 1.59  -6.33   1.32   2.19   4.36   2.73  -8.61  -4.00  -0.71
The entry just left of 2.73?
A: 4.36
The entry just left of -4.00?
A: -8.61
The entry just left of the centre entry?
A: 2.19
The entry just left of -6.33 is 1.59
The entry just right of -4.00 is -0.71

Read these off the row that follows.
1) Report the entry just right of -0.13.
2) Report the entry just right of the centre entry.
3) Report the entry just left of 0.10.
array([-0.13,  0.10, -0.03, -0.05,  0.15])
1) 0.10
2) -0.05
3) -0.13

Questions about the row below.
1) Which number is the 1st entry from the left?
2) Which number is the third entry from the right?
3) Which number is the entry just left of the smallest entry?
4) Which number is the second entry from the end?
5) Which number is the 4th-last entry?
6) Which number is the third entry from the left?
7) Which number is the entry just right of -0.13?
8) Which number is the entry just left of -0.03?
-0.01  -0.07  -0.17  -0.06  -0.03  -0.07  -0.15   0.12  -0.13  -0.01  -0.01  -0.04   0.01  -0.05
1) -0.01
2) -0.04
3) -0.07
4) 0.01
5) -0.01
6) -0.17
7) -0.01
8) -0.06

Questions about the row below.
1) Which number is the entry just right of the largest entry?
2) Which number is the entry just right of -4.04?
-1.06   7.07  -2.00  -0.95  -4.04  -0.80
1) -2.00
2) -0.80

a =
4.25; 3.38; -3.59; -2.23; 1.31; 2.60; -2.91; -1.19; -0.35; -0.24; 2.90; -3.28; -1.47; 1.78
3.07; -3.14; -0.35; 1.00; 3.90; 0.78; 1.96; 0.59; 0.72; 0.64; -6.19; -1.14; 0.51; 2.92
4.53; -2.26; 2.43; -1.49; -0.16; -4.45; -1.62; 2.37; -0.65; 2.12; 1.00; 1.50; 4.64; 0.44
-0.37; 3.07; -3.80; -0.22; -0.07; -0.22; -0.41; -3.58; -1.66; -1.12; 0.72; -1.08; -2.47; -1.10
1.56; -0.52; 0.79; -2.05; -1.91; 1.49; -2.31; 1.66; 0.85; 1.28; -1.59; 2.10; 2.23; 1.46
0.53; -0.36; 1.61; 2.51; 0.83; -1.29; 1.14; 1.61; -2.43; 0.48; -0.31; 0.42; 0.83; -5.01
-3.37; 1.95; -3.24; 1.29; 1.49; -0.29; 0.61; -3.78; 0.64; -3.35; 0.92; -1.00; -2.49; 0.57
The smallest entry in the first row? -3.59
The top entry of the column that holds the smallest entry: 2.90
The entry in the bottom-right corner? 0.57
The 4th entry from the end, reading row by row is 0.92
The top-left entry is 4.25
The entry directly above the largest entry? 0.51
The entry directly above 0.61? 1.14
The largest entry in the first column? 4.53
The third-last entry, reading row by row -> -1.00
The top-right entry? 1.78
The 2nd entry on the main diagonal? -3.14
The entry just right of 2.60? -2.91
The 3rd entry on the diagonal from the top-right corner: 1.50
The third smallest entry -> -4.45
The top entry of the column that holds the largest entry -> -1.47
The entry in the bottom-left corner? -3.37
The bottom entry of the column that holds the largest entry: -2.49
The entry just right of the largest entry? 0.44
The entry directly below the smallest entry: 1.00
The entry directly above 1.95? -0.36
The entry just right of -0.07? -0.22
The second entry in reading order? 3.38
The entry just right of -1.62 is 2.37
The entry just left of 0.48 -> -2.43
The 2nd smallest entry? -5.01
The first entry of the smallest entry's row: 3.07
The 5th-last entry, reading row by row? -3.35
The 5th entry in reading order? 1.31
The entry just right of -3.14? -0.35
The entry just left of the smallest entry? 0.64

Questions about the table below.
1) The entry just right of the largest entry?
2) The smallest entry in the first column?
3) The smallest entry in the last column?
4) The 3rd entry on the main diagonal?
5) The entry just right of 145?
6) The largest entry in the first row?
7) The entry just left of 192?
8) The second entry on the main diagonal?
121  104  100  115
160   80   86  105
 69  131   77  159
141  145  119   91
107  125  104  129
112  173  101  124
183  157  151  123
136  139  173  172
158  100  124  119
135   81  192   93
104   48  101  112
106   97   76   98
136  138  140  168
129  165  137  135
160  105  181  150
1) 93
2) 69
3) 91
4) 77
5) 119
6) 121
7) 81
8) 80

Questions about the row below.
1) Give the entry just left of the smallest entry.
2) Give the entry just left of 2.64.
3) Give the entry just right of the smallest entry.
4) Give the entry just right of 0.99.
5) Give the entry just left of 1.59.
1.94; 2.64; -6.31; 1.59; 0.99; -1.10
1) 2.64
2) 1.94
3) 1.59
4) -1.10
5) -6.31
